These are the activations of a small neural network, seen along a few directions. Each row is one input.
In each table, some parts of the input vary, and every possible input appears once, in random order.
A made-up example of a description, with smaller parts first: one of 2 separate values, together with either a single point or one of 9 places around a ring or (one of 6 places along a line, together with one of 8 places around a ring).
Shared parts are said once, and a part with two or three values counts as separate values.

Other details of the inputs vary at random and push rows far along two fixed directions, the same in every table; ignore that.

Table:
x1: -103 -28 -42 51 25 -11 -57 11 -11 20 -24
x2: 22 17 13 -7 -15 -13 -25 20 1 4 15
x3: 5 24 24 19 -28 -1 -7 -15 -31 13 48
x4: 0 -14 7 -28 3 0 91 -42 -2 -14 -2
x5: 3 32 27 17 -13 13 1 -8 -38 29 33
x6: 33 -37 -10 -18 12 9 55 -19 36 -22 -24
x7: 16 -14 -12 -45 15 -2 61 -8 22 -29 -27
x8: 30 22 0 3 0 1 -24 16 -5 4 10
x9: 29 17 10 0 -3 -9 -23 19 -3 16 6
x10: 22 -25 -6 -7 12 -3 91 -39 -2 -4 4
x11: -85 -75 -66 20 35 -26 26 -15 29 -24 -40
x12: 28 18 4 11 -6 12 -28 8 -2 -3 9
x13: 18 22 14 -9 -3 0 -19 24 -7 21 1
x14: 27 -23 -23 -32 11 -9 59 -5 29 -32 -14
x15: 5 16 27 -5 -19 17 -31 0 2 -5 4
x16: 19 28 4 -5 0 10 -20 21 -10 10 4
x17: 7 25 17 -7 -14 14 -28 6 -6 -11 4
x18: 15 14 20 4 -12 23 -27 8 1 10 2
x19: -111 -25 -27 30 21 -37 -58 15 -10 24 -24
x20: 18 7 18 6 -23 11 -33 3 9 -8 17
Each input here is: one of 4 separate values, together with either a single point or one of 4 places along a line.
Changing only the choice among 4 separate values turns x7 into x16. The same change can be made to x4. Which row results? -> x5
Which other rows agree with x11 in the choice among 4 separate values? List them by row number. -> x2, x3, x14, x20
Change only the choice among 4 separate values in x20. List by row number the other rows that result. -> x6, x15, x18

Table:
x21: 7 -19 -2 -39 26 11 79 -29 21 -31 -31
x22: 37 40 14 5 -15 5 -41 33 -12 -6 17
x23: 37 31 23 29 -21 9 -20 10 -22 13 35
x24: -49 -33 -31 35 34 -17 -16 -11 -2 21 -19
x25: 32 -39 -14 -38 15 -16 66 -6 38 -10 -36
x26: 39 3 24 1 -13 -2 19 0 1 8 28
x27: -25 8 13 13 -9 -11 -61 17 -9 31 -4
x28: 67 2 2 -19 -5 6 68 -16 2 -7 5
x29: 36 41 24 9 -2 7 -39 13 -11 0 27
x30: 33 22 36 -5 -42 9 -62 7 14 -19 20
x31: -84 -30 -30 17 20 -12 29 -18 -9 -6 -22
x32: -70 -43 -41 10 26 -43 22 -12 0 7 -9
x33: 32 27 29 8 -23 -4 -25 5 -22 29 40
x34: 44 32 15 9 -17 8 -42 23 -17 16 12
x35: 61 -9 0 -34 -17 34 38 -18 39 -44 5
x36: 27 0 24 -7 -34 7 6 -25 10 -24 33
x37: -34 27 -3 24 -9 -9 -37 2 -38 16 19
x38: 33 44 5 -6 -11 12 -41 25 -11 9 27
x39: 33 40 22 -18 -18 -12 -48 29 -6 8 15
x40: 27 47 17 -11 -19 8 -40 22 -23 2 10
x41: 61 1 12 -47 -2 -7 44 13 33 -28 -9
x42: -25 13 -4 24 -3 13 -56 14 -16 32 10
x43: 12 32 51 3 -31 16 -19 -2 -23 23 34
x44: -44 21 21 0 -10 -6 -58 22 -9 8 -5
x45: -57 -22 -37 21 37 -25 -15 -7 -4 6 -17
x46: -74 -41 -36 -10 27 -35 4 2 14 -1 -41
x47: 60 13 -2 -31 -4 -1 66 -11 0 -20 8
x48: -68 -31 -19 25 15 0 -11 2 -2 9 -36
x49: -57 -37 -55 11 31 -30 4 7 4 -5 -35
x50: -33 15 21 32 2 16 -51 -3 -20 25 2
x51: 32 -39 -25 -19 22 12 71 -4 38 -16 -18
x52: 52 -4 21 -38 -10 4 71 -23 6 0 9
x53: 46 3 22 -12 -10 -2 -2 18 20 1 -1
x54: 41 13 10 -50 -1 32 55 -3 19 -26 -7
x55: 52 12 -3 -51 2 20 53 -2 16 -19 -4
x56: -64 -43 -28 37 16 -4 -29 -29 15 -18 -13
x57: -65 -31 -25 25 18 -35 0 1 -1 5 5
x58: 6 -26 -10 -45 11 -16 90 -27 13 -17 -9
x59: 10 -26 -3 -18 6 13 93 -31 10 -15 -21
x60: -32 25 3 18 9 -5 -55 0 -26 17 8
x61: 34 37 32 8 -9 18 -37 -3 -21 22 17
x62: -65 -37 -32 42 -3 -9 -12 -26 0 -17 -2
x63: -11 6 -1 41 -3 -2 -58 27 -13 17 3
x64: -61 -40 -52 17 35 -14 6 10 18 -5 -19
x65: 50 9 19 6 5 12 6 -2 6 1 9
x66: 70 -3 -5 -33 3 20 52 -1 22 -5 -2
x67: -60 -34 -43 30 25 -27 22 -5 -2 -7 -11
x68: -5 -25 4 -43 8 -3 92 -28 15 -24 -12
x69: 27 38 25 14 -25 13 -19 -1 -33 22 28
x70: -75 -49 -16 6 20 -16 7 -3 20 8 -46
x71: 34 35 23 4 -21 16 -39 17 -21 17 8
x72: -20 8 2 -9 1 8 -2 9 -5 -13 -19
x73: -35 14 9 25 -6 26 -52 14 -13 26 7
x74: -20 1 -2 33 -23 9 -73 5 -5 -16 7
Describe the family of inputs behind these rows. -> one of 6 places along a line, together with either a single point or (one of 2 separate values, together with one of 4 places along a line)
Changing only the place on the line of 6 turns x51 into x26. The same change can be made to x64. Which row results? -> x57
Changing only the place on the line of 6 turns x47 into x32. The same change can be made to x37. Which row results? -> x58
Which other rows agree with x56 in the place on the line of 6? List them by row number. -> x21, x24, x29, x45, x50, x60, x61, x65
Change only the place on the line of 6 in x27. List by row number the other rows that result. -> x42, x52, x61, x69, x71
Change only the choice among 2 separate values in x44. List by row number the other rows that result. -> x70
Change only the place on the line of 4 in x59. List by row number the other rows that result. -> x23, x28, x69
